A small network was shown many inputs. Here are its activations along a few directions, one row for each input.
Each table varies a few parts of the input and shows all the possible inputs, shuffled.
Descriptions start from the smaller parts, as in this example, which fits no table here: one of 3 separate values, together with either a single point or one of 11 places around a ring or (one of 4 places along a line, together with one of 8 places around a ring).
Shared parts are said once, and a part with two or three values counts as separate values.
In the rows, 128 means zero.

Other details of the inputs shift rows strongly along two fixed directions, in all tables alike. That doesn't count.

Table:
r1:  97  74 140 153 150 223 154 187  93 150 203 115 179 226
r2: 143 148 131 145 186 165 163 183  73 150 200  76 152 184
r3: 147 182 165 130 134  69  98 101 148 116 131 139  47  98
r4: 170 198 155 114 117  85 108 126 107 133 125 113  71  93
r5:  79  57 116 121 140 146 131  91 184  89 110 161 188 143
r6:  94  69  98 110  71  99  75  91 193 125  63 199 135  85
r7: 128 184 176 144 191 104 148 171  94 124 149 114  66 151
r8:  90 102 134 137 172 169 166 217  76 180 192  97 118 200
r9: 114  73  96 132 145 180 150 133 126 123 169 104 224 168
r10:  81  38 125 140 124 197 134 164 143 145 165 138 186 177
r11: 136  98  86 126  92 123 117  66 174  95  66 141 177  83
r12: 173 203 160 115 114  83 105 127 110 129 115 114  61  89
r13: 111 127 110  97  81  61  95  90 150 135  52 184  86  68
r14: 102  88 122 109 106 106  98  53 203  90  92 180 142  99
r15: 117  60  93 129 107 162 130  98 163 101 112 118 216 127
r16: 178 204 148 119 125  80 110 122 103 134 119 118  67  93
r17: 117  82  83 142 155 181 161 129 125 124 158 106 225 167
r18: 161 152 122 114  92  87 100  80 150 106  70 138 108  67
r19:  84  78 124 183 191 185 165 172 131 112 206  78 190 205
r20: 176 210 146 125 125  85 116 123 108 129 104 116  64  88
r21: 121  92 116 150 170 196 167 174  96 139 203  73 207 198
r22: 114  75  75 131 112 158 136  86 162 105 106 129 223 122
r23: 132 109  84 118  94 115 125  63 174  98  75 156 175  87
r24: 170 215 145 126 130  85 130 128 107 133 115 119  64  97
r25: 105 135 155 179 215 154 169 202  93 119 200  76 127 192
r26:  96  65 116  85  61 115 105  79 170 126  73 182 129  85
r27: 129 164 174 139 138 123 111 194  91 170 170 131  44 144
r28: 174 208 154 119 123  84 109 126 106 129 110 114  62  89
r29: 177 218 143 119 135  77 129 123 104 136 119 128  59  97
r30: 120 159 167 118 141 120 135 188  72 176 167 118  41 145
r31: 169 206 156 151 168 124 159 176  82 144 152  82  73 142
r32: 165 197 155 136 159 119 138 167  77 148 165  84  87 137
r33: 109  84 116  86  60 129 111  67 150 117  81 180 131 106
r34: 114  82  81 133 115 158 146  94 168  99  98 131 209 121
r35:  85  42 111 105  90 171 141 102 149 129 108 157 182 142
r36: 172 201 148 144 165 119 144 165  75 149 163  88  86 141
r37:  94  48 121 125  88 170 115 109 164 125 111 169 181 141
r38: 122 138 118 116  80  58  67  96 168 134  51 198  81  67
Description of these inputs: either one of 6 places around a ring or (one of 2 separate values, together with one of 6 places along a line) or (one of 4 places along a line, together with one of 5 places along a line).
What sort of input is r29?
> one of 4 places along a line, together with one of 5 places along a line
A walk changes only the place on the line of 6. It starts at r33 and steps to r35. List the rest of the walk in order.
> r26, r30, r8, r13
A walk changes only the place on the ring of 6. It starts at r14 and steps to r5. List the rest of the walk in order.
> r7, r25, r19, r3

Table:
r39: 190 206 135 130 141  74 111 121 113 149 123 102  88  90
r40: 189 214 118 139 133  95 147 168  83 138 109  98  85  95
r41: 116 167 124 211 222 174 189 235  82 144 211  63 125 198
r42:  89  78 164 133 139 195 159 207  87 176 172  96 128 191
r43: 122  94  93 116 132 118 148 104 138 109  77 125 162 102
r44: 137 113  83 113 107 113 142  92 127 113  51 138 169 100
r45:  89 102 121 133 105  97  75 138 163 151 105 202 100 100
r46:  74  12  85 114  60 214 136 129 144 143 103 148 195 162
r47: 147 113 136 114 103 171 155 127 107 138 156 117 158 156
r48: 117 172 140  97 120  50 113  77 137 111  79 157  66  85
r49:  90  53 132 147 153 198 165 134 141 116 205  93 190 198
r50:  74  41 120 110  61 132  92  95 195 115  78 179 120 101
r51: 140 116 141 130 121 161 128 120 116 123 158  98 158 129
r52: 101  69  92  88  66 100  72 103 165 156  84 196 146  76
r53: 172 147 136 124  73 132 105  94 111 115 112 128 133 105
r54:  79  77  80 124 104  98 128  63 182  81  52 148 179  89
r55: 131 120 150 134 119 132 111 110 139  97 150 112 135 118
r56: 124 115  87 129 116  92  94  59 185 103  86 134 191 101
r57: 145 118 129 156 177 195 153 173  89 135 212  60 188 181
r58:  87  72  95 111  93 102  76 132 160 146 115 189 118 111
r59: 114 141 134 158 179 118 150 154 113 113 117 125 116 141
r60: 141 146 175 158 141 129 105 125 129 102 143 129 105 131
r61:  91  36 101 110 138 185 157  92 140 122 148 137 223 165
r62: 133 171 156 111 120  79 106  82 156 112  95 182  39  98
r63: 140 180 117  94  96 100 133  93 107 130  82 156  86  76
r64: 117 170 224 143 160 121 125 222 100 180 156 121   8 167
r65: 154 188 162 153 160 126 104 138 125 108 152 124  98 132
r66: 118  82 139 116 105 126 115  75 194  83 106 183 155 123
r67: 164 182 155  97 130 123 148 142  77 153 144 126  85 148
r68: 157 103  95 121 111 178 125 112 127 107 127 113 221 140
r69: 188 215 123 147 140 130 139 162  87 154 145  80 111 135
r70: 106  64  62 165 169 190 195 172 136 132 177  64 240 167
r71: 134 153 148 116 143 107 127 107 116 128 156 133  61 131
r72: 118 128 105 159 166 112 148 157 130 122 151  85 152 144
r73:  88 125 136 134 165 134 157 137 138 106 125 152 137 155
r74: 145 157 139 108  94  98 102 185  69 209 126 160  70 129
r75: 142 211 156 103 157  86 144 145  80 147 137 111  37 105
r76: 160 173 177  97 115 108 128 118 116 132 146 120  69 108
r77: 163 168 119 144 133  82  91  80 175 109  79 146  99  86
r78: 130 129 136 133 152 144 124 138 136 113 169  89 171 150
What do these inputs look like to the network?
> one of 4 places along a line, together with either one of 2 separate values or one of 8 places around a ring
The inputs of r78 and r57 match in every part but the place on the line of 4. If r56 is changed in the same way as r78 into r57, which row does it become?
> r39
The inputs of r67 and r61 match in every part but the place on the line of 4. If r63 is changed in the same way as r67 into r61, which row does it become?
> r75
A walk changes only the place on the ring of 8. It starts at r73 and steps to r59. List the rest of the walk in order.
> r41, r77, r65, r60, r66, r62
Which other rows does r52 become when the choice among 2 separate values takes its other values? List them by row number.
> r42
Which other rows does r74 become when the choice among 2 separate values takes its other values? List them by row number.
> r46

Table:
r79: 120  84 100 133 130 170 139 136 128 132 151 114 202 157
r80: 115 108 114 116 123 112 122  85 166 101 104 149 152 108
r81: 108 115 132 154 184 169 173 173 108 128 173  97 157 184
r82: 131 118 109 113  92 118 116 101 143 119  81 144 143  97
r83: 125 115 118 118 104 120 128  83 159 101  86 151 140 105
r84: 135 117 106 105  98 118 110  90 144 123 102 146 152 101
r85: 128 105  97 127 100 118 113 100 160 117  89 138 152  93
r86: 124 123 135 162 180 167 151 176 113 130 187  87 161 177
r87: 100  79 126 121 122 169 138 139 119 137 159 127 155 160
r88: 103  82  93 133 144 166 160 135 129 132 137 117 185 154
r89: 141 116 112 116  90 122 108  83 152 112 106 145 154 101
r90: 145 178 168 119 120 106 108 170  92 171 133 140  43 124
r91: 132 118 108 107  97 116 124  98 139 121  82 150 140  99
r92: 123 117 100 118 104 112 128 100 150 120  83 150 135  98
r93: 133 174 182 119 140  88 113 153 108 140 146 131  35 123
r94: 141 178 185 116 131  99 116 146 101 140 145 130  31 128
r95: 132 171 172 133 135  95 107 168 104 158 135 147  37 127
r96: 125 135 146 155 165 172 162 172  98 133 171  86 138 179
r97: 173 197 155 126 132 100 113 157  90 151 137 109  70 115
r98: 112  96 137 118  94 129 103 102 162 118  97 170 116 116
r99: 133 168 149 143 181 125 148 175  84 147 174  98  95 163
r100: 136 165 133 128 116  82 107 112 136 116  87 144  84  90
r101: 133 118 113 111  92 120 127  86 145 111  86 151 139  97
r102: 134 111 115 123 101 123 110  79 166 102 107 144 158 108
r103: 118 131 129 152 181 152 151 173  96 143 187  96 145 180
r104: 100  74  98 157 151 170 145 142 141 117 146 109 200 158
r105: 153 183 166 138 169 135 143 164  86 143 184  93  88 162
r106: 135 177 166 115 127  90 118 163  97 165 140 130  38 121
r107: 129 128 130 134 167 168 169 177  79 155 171  90 145 177
r108:  80  63 122 135 141 157 138 149 132 135 157 132 164 169
r109: 160 162 133 114  98  91 104 114 128 130  90 133  93  81
r110: 160 202 156 141 149  85 111 156 101 138 139 115  59 115
r111: 153 164 138 103 103  95 121  95 123 123  95 143  88  89
r112: 123 113 102 129 112 104 104  92 162 109 102 151 150 103
r113: 139 111 112 122  88 124 113  89 154 110  92 137 150  91
r114: 131 166 149 144 183 128 156 177  82 146 167  99  93 163
r115: 121  94 110 127 130 170 143 121 126 127 155 117 186 154
r116: 113 104 124  96  86 114 104 106 140 136 102 158 119 105
r117:  92  76  97 147 153 166 158 139 135 118 137 122 194 164
r118:  94  75 107 150 149 171 152 134 149 107 138 114 198 159
r119: 126  92 110 139 126 172 138 130 131 123 148 110 191 150
r120:  92  70 104 137 157 168 161 125 147 108 143 121 200 162
r121: 166 202 164 128 126 105 128 150  86 142 129 110  55 115
r122: 133 119 116 104  97 119 121  82 144 114 101 147 141 100
r123: 124 109 111 127 115 113 108  88 172 100 109 147 159 106
r124: 152 163 131  99 104  88 111 102 122 133  96 143  93  88
r125: 147 166 146 110 116  91 122  93 134 114  95 143  83  96
r126: 161 202 171 119 144  94 127 133 100 133 140 116  53 121
r127: 103  82  93 133 143 165 154 133 131 132 146 115 190 155
r128: 127 125 120 157 170 166 155 184  95 154 191  86 155 182
r129: 131 104 117 130 100 128 113  84 168 100  94 137 157  98
r130: 106  99 118 118  88 116 103 117 158 142  93 175 119 106
r131: 127 116  98 115 105 111 114  92 154 122 101 147 146  98
r132: 142 174 158 143 181 127 143 171  94 140 185  96  97 161
r133: 137 145 150 109  86 105  95 117 132 139 101 168  70  97
r134: 101  83  94 145 136 171 153 145 132 129 135 111 190 155
r135: 120 102 111 133 115 120 113  93 174  97  97 139 159  97
r136: 134 169 179 131 137 101 108 162 114 147 137 143  39 126
r137: 138 136 146 158 169 172 149 171 102 134 186  81 148 177
r138: 131 111  96 126 101 115 107  99 160 118  95 141 154  96
The inputs of r99 and r127 match in every part but one. If r95 is changed in the same way as r99 into r127, which row does it become?
> r130
The inputs of r121 and r100 match in every part but one. If r115 is changed in the same way as r121 into r100, which row does it become?
> r103
What do these inputs look like to the network?
> one of 6 places around a ring, together with either one of 2 separate values or one of 8 places around a ring
Which other rows does r116 become when the choice among 2 separate values takes its other values? List them by row number.
> r90
Which other rows does r94 become when the place on the ring of 6 takes its other values? List them by row number.
> r87, r93, r106, r108, r116
Which other rows agree with r83 in the place on the ring of 6? List them by row number.
> r94, r96, r98, r102, r105, r125, r126, r129, r137

Table:
r139: 138 140 140  95  78 117 114 105 123 134 100 160  97 100
r140: 216 251 166 144 180 133 158 175  31 146 201  32  91 158
r141: 128 159 163 113 105  65  98  89 149 106  86 177  49  78
r142: 123 141 112 116 115  91 125 120 133 134  86 156 101  96
r143: 153 164 153  96 105 111 126 118  99 154 119 136  69 114
r144:  96  93 130 123 127 125 134 106 154 106 117 147 130 132
r145: 102  93 133 123 111 112  99 102 175 113 121 160 132 114
r146: 162 197 194 139 163 153 143 229  40 190 221  75  47 172
r147: 104  37  96 141 105 211 131 131 152 132 149 128 227 166
r148:  64  23 114 139 157 188 150 125 168 105 151 138 221 186
r149: 136 156 158 131 100  80  82  96 170 108  94 163  59  81
r150: 112 111  88 117 126 106 133 116 135 137 100 140 137 110
r151: 145 166 120 123 101  67  77 112 140 136  78 163  82  78
r152: 158 142  74 146 146 123 154 100 139  88 105  85 198 107
r153: 167 179 118 136 142  96 125  69 162  76 115 114 148  95
r154:  87  24  99 119 113 218 148 130 140 129 146 130 235 179
r155: 114 132 138 169 203 172 167 247  57 181 218  68 130 211
r156:  99  95 108 134 126 135 139 134 138 129  97 134 152 127
What do these inputs look like to the network?
> one of 3 separate values, together with either a single point or one of 5 places along a line
Which other rows does r149 become when the choice among 3 separate values takes its other values? List them by row number.
> r147, r151
A walk changes only the place on the line of 5. It starts at r147 and steps to r146. List the rest of the walk in order.
> r154, r139, r143
